Each row has a name. After each piece below comes the name of the row it's from, unless a question asks for something else. Each question is about the rows just above it. Places in a row count from 1.

Pudi: [ 12.4  18.3  60.4  -7.4 -81.6  73.6 -42.5]
lel: [-27.0 -10.8   9.3  -1.7 -10.7  -6.0 -19.9]
nek: [  6.9 -16.5 -10.9  14.2  49.5   0.2  53.9]
fol: [ 18.2   7.9 -44.0  18.3  40.7  -2.8  -2.4]
lel without one entry, shuffled: [-19.9  -1.7 -27.0   9.3  -6.0 -10.8]. Gone: : [-10.7]
The one value in fol and Pudi: : [18.3]
Pudi without one entry, shuffled: [ 73.6  12.4  60.4 -81.6 -42.5  18.3]. Gone: : [-7.4]

sul: [ 36.1  11.2 -11.9   5.3  -9.7  14.7 -13.5  10.5  44.5  -9.7 -60.0   2.6
   7.0  23.4  20.4  22.1  -5.8  22.1  27.3 -24.8  -9.8   3.3   5.3  -1.5
 -24.9  -1.7  30.3  -1.7 -24.0 -12.5  -5.5  12.3  16.4   0.1  29.7  35.4
  25.3   2.0  36.8  -6.7  -3.7 -27.6]
mik: [ 28.3   6.7 -12.8 -36.9  -6.0  -3.6   7.0   0.9  23.9  16.4 -28.5   4.9
   4.3  31.6  11.2   8.6  -1.6   6.7  -0.4 -36.8 -12.0  14.6   8.3   4.2
  15.7  18.7  19.2  -1.4 -29.6 -11.8  11.5  -5.3   2.1 -19.4  10.3   9.5
  12.2   1.1  20.3  10.9 -21.1 -24.7]
zive: [ 11.6   0.7  -5.6  -1.4  -3.9  -3.3   3.5  16.6  11.9   8.5 -18.5  16.6
   0.4  18.7 -36.8   0.8  -1.5   2.0   0.9 -23.0  -6.5   9.0   4.7   1.3
  16.6  12.3   9.5  -5.6 -17.2  -7.9   6.7  -3.7  -4.0 -11.8   4.4   4.5
   8.5  -0.1   8.9   5.1  -8.9 -15.2]
Movu: [ 28.3   6.7 -12.8  -1.6  -6.0  -3.6   7.0   0.9  23.9  16.4 -28.5   4.9
   4.3  31.6  11.2   8.6  -1.6   6.7  -0.4 -36.8 -12.0  14.6   8.3   4.2
  15.7  18.7  19.2  -1.4 -29.6 -11.8  11.5  -5.3   2.1 -19.4  13.1   9.5
  12.2   1.1  20.3  10.9 -21.1 -24.7]
The row with [ 11.6   0.7  -5.6  -1.4  -3.9  -3.3   3.5  16.6  11.9   8.5 -18.5  16.6
   0.4  18.7 -36.8   0.8  -1.5   2.0   0.9 -23.0  -6.5   9.0   4.7   1.3
  16.6  12.3   9.5  -5.6 -17.2  -7.9   6.7  -3.7  -4.0 -11.8   4.4   4.5
   8.5  -0.1   8.9   5.1  -8.9 -15.2] is : zive
Shift each entry of [ -5.3   2.1 -19.4  13.1] by +1 times 0.1: : [ -5.2   2.2 -19.3  13.2]
Row and place of [-4.0] in the named rows: : zive, 33
Move every entry of [-1.6  6.7 -0.4] by +1 step of 0.1. : [-1.5  6.8 -0.3]
Row and place of [13.1] in the named rows: : Movu, 35
Move every entry of [15.7 18.7] by +1 step of 0.1. : [15.8 18.8]

Fadap: [ 27.2 -20.2  -0.8  35.1  -4.4   6.6  -4.1  34.5  73.6  21.4 -25.1  37.7
   1.0   7.7   6.4 -29.1 -13.4 -17.0  27.2  -5.5  15.1  67.8 -32.3  66.9
 -11.0  58.4   9.7 -35.2  -8.5 -10.6 -38.2 -28.4 -16.0 -19.3 -17.3  16.5
 -13.5   1.1  29.4   2.8  15.6 -15.9  25.2]
Kani: [ -6.9  28.9   1.4   0.6  -4.5  18.6  52.1 -14.7   7.0   7.8  -3.2 -19.2
 -17.0 -15.3  20.2  -6.1  15.6  19.1  -7.1  16.8  -2.5  -8.7  25.3 -18.1
  14.8  28.7   2.3 -28.7   5.9   6.9  -5.1 -30.3  21.8 -20.0   5.5 -18.1
   5.9  17.6 -22.3 -15.6  10.5  -5.2  15.2]
zoguv: [ -2.6  18.2  -5.5 -10.6   0.8  30.8 -20.8 -38.6  36.3  10.9  21.5   5.0
 -13.4 -10.5  -3.4   7.3  12.7  26.7  31.3  33.1   4.2  31.7  37.9  14.9
  19.0  56.7 -16.7  -1.1 -15.0  -7.4  16.5  13.3  -5.2  -5.1  12.0 -36.8
 -14.9 -12.6   0.2 -47.2  29.4  34.5 -24.6]
[67.8] with +1 step of 0.1 on every entry: : [67.9]
[ -2.6  18.2  -5.5 -10.6   0.8  30.8 -20.8 -38.6  36.3  10.9  21.5   5.0
 -13.4 -10.5  -3.4   7.3  12.7  26.7  31.3  33.1   4.2  31.7  37.9  14.9
  19.0  56.7 -16.7  -1.1 -15.0  -7.4  16.5  13.3  -5.2  -5.1  12.0 -36.8
 -14.9 -12.6   0.2 -47.2  29.4  34.5 -24.6] is in which row? : zoguv
Move every entry of [ 15.6 -15.9] by -1 step of 0.1. : [ 15.5 -16.0]
Which value appears more than once in Fadap? : [27.2]
[-2.6] is at row and place : zoguv, 1

sir: [-39.9 -63.5 -63.7 -22.9 -44.2  30.3  48.8 -66.3 -52.3  55.5  24.8 -37.8
 -63.7  -5.9  11.6 -57.1 -33.0  18.8 -29.5  69.4 -13.3 -24.6]
bap: [-39.9 -63.5 -65.3 -22.9 -44.2  64.5  48.8 -66.3 -52.3  55.5  24.8  19.6
  43.1  38.9  65.8 -69.8  64.9  40.2  -0.3 -55.6 -62.7  48.8]
muva: [-39.9 -63.5 -65.3 -22.9 -44.2  64.5  48.8 -66.3 -52.3  55.5  24.8 -37.8
 -63.7  -5.9  11.6 -57.1 -33.0  18.8 -29.5  69.4 -13.3 -24.6]
Which value appears more than once in sir? : [-63.7]
[ -5.9  11.6 -57.1] with -1 step of 0.1 on every entry: : [ -6.0  11.5 -57.2]
[-13.3] with +1 step of 0.1 on every entry: : [-13.2]

gunov: [  6.9   3.7  20.8   0.7  -1.9  -1.8   8.2 -17.8  -6.5 -14.2   2.5  13.1
 -12.7   5.7 -12.3   6.2   9.0   8.8 -24.7   6.7 -13.6  -3.0  -3.0   6.3
  -1.3  -5.7]
povir: [ 12.2   8.7  37.5  -0.9  -5.8  -4.7  15.5 -32.1  -8.2 -25.7   3.6  18.4
 -26.8   7.2 -20.6  14.4  13.1  18.0 -47.5  12.7 -26.2  -2.0  -6.6   5.6
  -8.2  -9.4]
deda: [ 0.9  0.3  0.5 -0.6 -0.5 -0.5  0.4 -0.7 -0.6 -0.5  1.4  1.1  0.0 -0.2
  0.2  0.3  0.6 -0.1 -1.1  0.7 -1.4  0.2  0.6 -0.3  0.3  0.5]
Duko: [-36.4   7.1 -48.6  -3.7 -22.7 -22.4  -4.5  12.6  60.0  30.1 -31.5 -65.9
 -15.5 -60.6  45.6  -0.1 -35.1 -32.6   4.3   1.3  26.0  17.5 -10.7 -73.4
 -17.2   6.0]
lef: [  6.9   3.7  20.8   0.7  -1.9  -1.8   8.2 -17.8  -6.5 -14.2   2.5  13.1
 -12.7   5.7 -12.3   0.8   2.9   2.3  -5.4  -0.3  -3.8  -0.1   0.5   2.3
  -0.1  -1.8]
zanob: [  6.0   1.7  13.9  -0.2  -0.7  -0.9   4.7 -12.0  -8.5 -10.4   3.1   9.5
  -7.5   5.7 -10.1   5.5   5.7   6.7 -16.0   4.1 -10.2  -2.9  -1.0   6.4
  -0.6  -3.6]
Bol: [ 10.5  15.5  54.3  -2.5 -13.9 -12.9  22.1 -53.5  -5.2 -38.4   3.9  21.3
 -47.7   2.5 -28.0  23.0  16.2  20.7 -80.1  22.0 -38.5  -0.9 -12.8  -2.0
 -12.5 -15.7]
mem: [ 1.4 -1.6  0.3 -0.6 -0.4  0.7  0.7 -2.1 -1.3  0.1  1.0  1.5  2.1  0.9
 -0.3  0.5  1.1 -0.8 -1.4  0.6  0.0  1.2 -0.8 -0.3 -0.6  0.5]
mep: [ 1.4 -1.6  0.3 -0.6 -0.4  0.7  0.7 -2.1 -1.3  0.1  1.0  1.5  2.1  0.9
 -0.3  0.5  1.1 -0.8 -1.4  0.6  0.0  1.2 -0.4 -2.7 -1.0  0.2]
kem: [ 11.0   9.1  37.8  -2.2  -6.8  -4.1  15.6 -36.1  -8.2 -25.9   2.5  19.1
 -29.7   7.8 -20.5  14.5  13.7  16.0 -50.9  13.7 -27.5  -1.0  -9.0   5.6
  -7.4 -11.0]
Row and place of [-2.9] in the named rows: : zanob, 22
Shuffled Bol with one entry gone: [-47.7  20.7 -38.4   2.5 -15.7 -53.5  21.3  54.3 -38.5   3.9 -12.5  22.0
 -28.0  -0.9 -80.1  -2.0  10.5  16.2  -5.2  15.5  23.0 -12.8 -13.9  22.1
 -12.9], missing : [-2.5]
[-10.7] with +1 step of 0.1 on every entry: : [-10.6]

vod: [-36.4  24.5 -23.8   5.0 -17.9   6.5 -20.9 -35.4  12.9  -5.8  37.7 -18.8
  19.7 -24.7   7.7  35.5  38.5  -2.2  12.6  -6.3  23.8  13.8   7.5 -21.5
   9.0 -59.0]
kituv: [-31.8  35.1 -22.0 -29.1 -14.3  14.2 -12.8   5.7  16.6 -14.1  47.2 -18.2
  17.0 -33.1   8.4  26.2  27.7  -0.2   7.9  18.3  19.9  11.0   8.1 -17.2
  -1.5 -60.6]
lomit: [-35.6  14.6 -16.6  31.2 -15.0  18.7 -21.2 -34.6  17.1  -7.5  43.5 -24.7
  10.5 -27.5   4.7  31.8  45.5  -1.3  11.5  -4.3  33.7  14.8   3.6 -16.3
  -4.6 -59.8]
Sodo: [-39.1  19.4 -23.0 -13.8 -10.0   8.0 -14.4 -15.1  23.3 -13.5  45.1 -13.3
  11.2 -19.0   8.4  30.0  40.8   0.2  10.6  11.5  38.0  10.3  -2.3 -19.3
  10.0 -61.9]
Zatog: [-36.8  28.6 -23.3 -34.1 -11.9   6.4 -14.5 -26.6  25.2  -1.8  40.0 -25.1
  -2.2 -32.5   8.4  26.1  36.4  -0.1  11.7   2.2   9.2  12.8   7.6 -19.5
 -12.3 -59.1]
Rored: [-40.6   7.8 -20.2  -2.2  -4.7  13.6 -16.2 -23.6  -2.3 -12.1  44.6 -23.7
 -16.1 -24.4   7.6  23.1  43.0   1.9  14.6   3.9  30.6  11.4  -5.5 -17.0
 -12.4 -63.0]
Zev: [-36.4  20.8 -23.8   5.0 -17.9   6.5 -23.5 -35.4  12.9  -5.8  47.2 -18.8
  19.7 -24.7   7.7  35.5  38.5  -2.2  12.6  47.7  23.8  13.8   7.5 -21.5
   9.0 -59.0]
bub: [-28.4  14.2 -17.8   2.9 -15.4  15.2 -19.2 -23.7  26.7  -2.7  51.7 -19.1
   9.0 -26.6   3.8  26.5  47.6  -0.8   7.4  -0.2  37.4  10.4   5.2 -16.3
  14.2 -61.2]
[30.0] is at row and place : Sodo, 16
Shift each entry of [19.4] by -1 times 0.1: : [19.3]
Row and place of [47.6] in the named rows: : bub, 17
Shift each entry of [ 17.0 -33.1   8.4  26.2] by +1 times 0.1: : [ 17.1 -33.0   8.5  26.3]
Which value is in both vod and Rored? : [-2.2]
[-33.1] is at row and place : kituv, 14
[-18.8  19.7 -24.7] with -1 step of 0.1 on every entry: : [-18.9  19.6 -24.8]

Vetov: [-43.0  69.0  74.7   3.6  56.4   3.4  -8.7]
voto: [ 29.9  -3.8  20.0  72.3  48.3  72.4 -76.5]
dudi: [ 25.5   1.2  25.0  71.7  48.9  71.8 -76.0]
zifu: [ 28.4 -55.6 -74.9 -18.4 -70.0 -18.3  23.6]
mal: [-51.4  75.3  71.6  -4.8  48.6  -5.0  -0.3]
Guge: [29.9 -3.8 20.0 74.3 44.5  7.2 -1.9]
kuvi: [-52.2  -6.2  70.7  -6.0  47.3  -6.2   0.9]
Zor: [-50.1  74.6  72.4  -3.5  49.8  -3.7  -1.6]
leze: [ 29.9  -3.8  20.0  74.3  44.5  74.6 -78.2]
dor: [ 17.7   9.2  33.0  64.4  55.5  64.5 -69.1]
rifor: [ 31.1  -5.2  18.4  74.4  43.0  74.7 -78.1]
Which value appears more than once in kuvi? : [-6.2]
Shift each entry of [48.3] by -1 times 0.1: : [48.2]

getiz: [ 43.6  81.8  -5.4  18.0  14.9  38.5  12.7  58.4 -38.9 -11.2]
kotu: [-46.5 -22.1  46.9   2.0 -12.0  17.6  16.9  20.0 -24.0 -33.0]
fidon: [ -1.5  38.1 -35.1  -9.1  -3.3  58.3 -12.9 -23.3  -3.2  34.4]
rede: [-46.5 -22.1  46.9   2.0 -12.0 -20.0 -12.3  24.8  16.1 -46.2]
kab: [-27.3 -47.4  -6.4  -5.0   0.2  56.2  11.2  14.8  -5.3  24.5]
furig: [ -5.5  28.6  24.6 -18.1 -19.3  24.9  15.8   8.1  34.8 -25.7]
mibu: [  9.9 -22.1  46.9   2.0 -12.0  17.6  16.9  20.0 -24.0 -33.0]
bor: [-10.7  62.3  49.1  40.2  -8.8   7.0  58.4 -34.0  -4.8   8.7]
[-10.7  62.3] with -1 step of 0.1 on every entry: : [-10.8  62.2]
Shared by getiz and bor: : [58.4]
Shuffled kab with one entry gone: [-47.4  11.2 -27.3  -5.0  -5.3   0.2  24.5  14.8  56.2], missing : [-6.4]
Row and place of [14.9] in the named rows: : getiz, 5

gefo: [  1.6   9.6  -0.5 -47.5   7.1   8.0  -0.8 -20.6  -8.4 -10.8  16.0]
Mus: [  4.6   2.0  15.1 -79.6  22.3  48.2   2.1 -47.4 -17.5 -45.6  -3.8]
Pum: [  5.0   2.2  -7.6 -10.7   3.7   8.9   2.5  -3.9  -7.1  -2.4  -9.2]
Rav: [  5.9   1.9  -8.7  -9.7   4.2 -12.6   3.1  -3.7  -8.0  -2.8 -12.7]
todez: [  2.8  -4.9  -1.3  15.6   1.2   9.1   2.7   4.5  -1.2  -2.1 -19.7]
mefu: [ 11.7   8.1 -37.9   4.2  -4.6 -13.6   4.6  16.7 -11.3  28.2  -9.6]
demuv: [ -8.0  -6.0  29.0  -7.3   5.2  14.8  -3.0 -15.4   6.9 -24.6   4.5]
Riril: [ 16.0  14.7 -47.3 -20.0  -1.1  -9.9   5.8   9.1 -19.4  27.8  -6.7]
nok: [ -4.2 -11.9  10.9  44.9  -4.9  -1.7   0.0  14.8  10.6   1.4 -15.5]
difo: [  5.3  -0.3  -5.7  -4.3   4.4  13.2   3.2  -3.0  -6.7  -4.9 -16.5]
voze: [ -3.7   2.5  35.0 -72.3  20.9  45.6  -1.7 -50.2  -7.6 -53.7   7.5]
Where in the named rows is [8.1]? : mefu, 2
Which entry of Rav is missing from [-12.6  -2.8   3.1  -8.0  -8.7  -3.7   5.9   1.9  -9.7   4.2]? : [-12.7]
Mus without one entry, shuffled: [-17.5 -45.6   4.6 -79.6  22.3   2.0 -47.4  48.2  -3.8  15.1]. Gone: : [2.1]

Pizuv: [ 11.9 -20.6  26.0  12.4  12.0  28.8 -14.6  80.5 -32.0 -24.8 -23.6 -29.5
 -24.1  31.8  51.2]
nivav: [ 39.3  29.1  37.3  27.5  19.4  38.0  44.8  26.1  34.7 -12.0 -23.2  -8.2
  29.5 -23.0  -3.5]
Tib: [ 21.5  -3.9  40.5  17.9  14.6  32.5  29.0  63.0  -8.8 -21.9 -24.6 -23.2
 -12.5  40.0  20.7]
Vil: [ 21.5  -3.9  40.5  17.9  14.6  32.5   6.9  63.0  -8.8 -21.9 -24.6 -23.2
  -7.2  12.6  33.2]
noped: [-20.2 -12.7 -16.8  -9.3  -1.2 -18.1 -27.1  -2.8 -18.7  26.0  36.4  21.7
 -13.2  40.0  22.7]
tumat: [ 38.5  29.3  36.0  27.0  18.9  36.9  44.6  23.7  35.1 -11.0 -21.9  -7.0
  29.7 -23.2  -4.4]
beb: [ 39.3  28.9  37.7  27.6  19.6  38.2  44.6  27.0  34.3 -12.2 -23.4  -8.4
  29.1 -22.5  -2.8]
Tus: [ 11.1 -22.0  37.2  11.1  11.6  27.0 -17.6  80.3 -34.2 -23.0 -21.1 -28.2
 -25.2  34.9  52.6]
tagi: [  2.3  31.6 -21.6   3.8   5.7 -12.0  22.7 -53.2  39.5  42.6  43.2  45.7
  35.2  -3.2 -23.8]
kuni: [-22.0 -11.9 -20.2 -10.3  -2.3 -20.8 -27.6  -9.1 -17.4  29.0  40.1  25.2
 -12.2  39.8  20.3]
zad: [-19.6 -12.9 -15.7  -8.9  -0.8 -17.1 -26.9  -0.6 -19.2  25.0  35.2  20.6
 -13.5  40.1  23.5]
Row and place of [28.9] in the named rows: : beb, 2
Which value is in both noped and Pizuv? : [26.0]
Repeated in Tus: : [11.1]
Shift each entry of [-20.8] by +1 times 0.1: : [-20.7]

rem: [31.6 -6.1 -0.6 31.7]
Rap: [-35.0 -21.4  -1.7  64.3]
fudu: [35.9 -6.1 -1.4 -6.2]
tumep: [-35.0  -6.1  -6.1  64.3]
rem without one entry, shuffled: [-6.1 -0.6 31.6]. Gone: : [31.7]
Which value appears more than once in tumep? : [-6.1]
Shuffled fudu with one entry gone: [-6.2 -1.4 35.9], missing : [-6.1]
Move every entry of [-6.1 -0.6] by -1 step of 0.1. : [-6.2 -0.7]

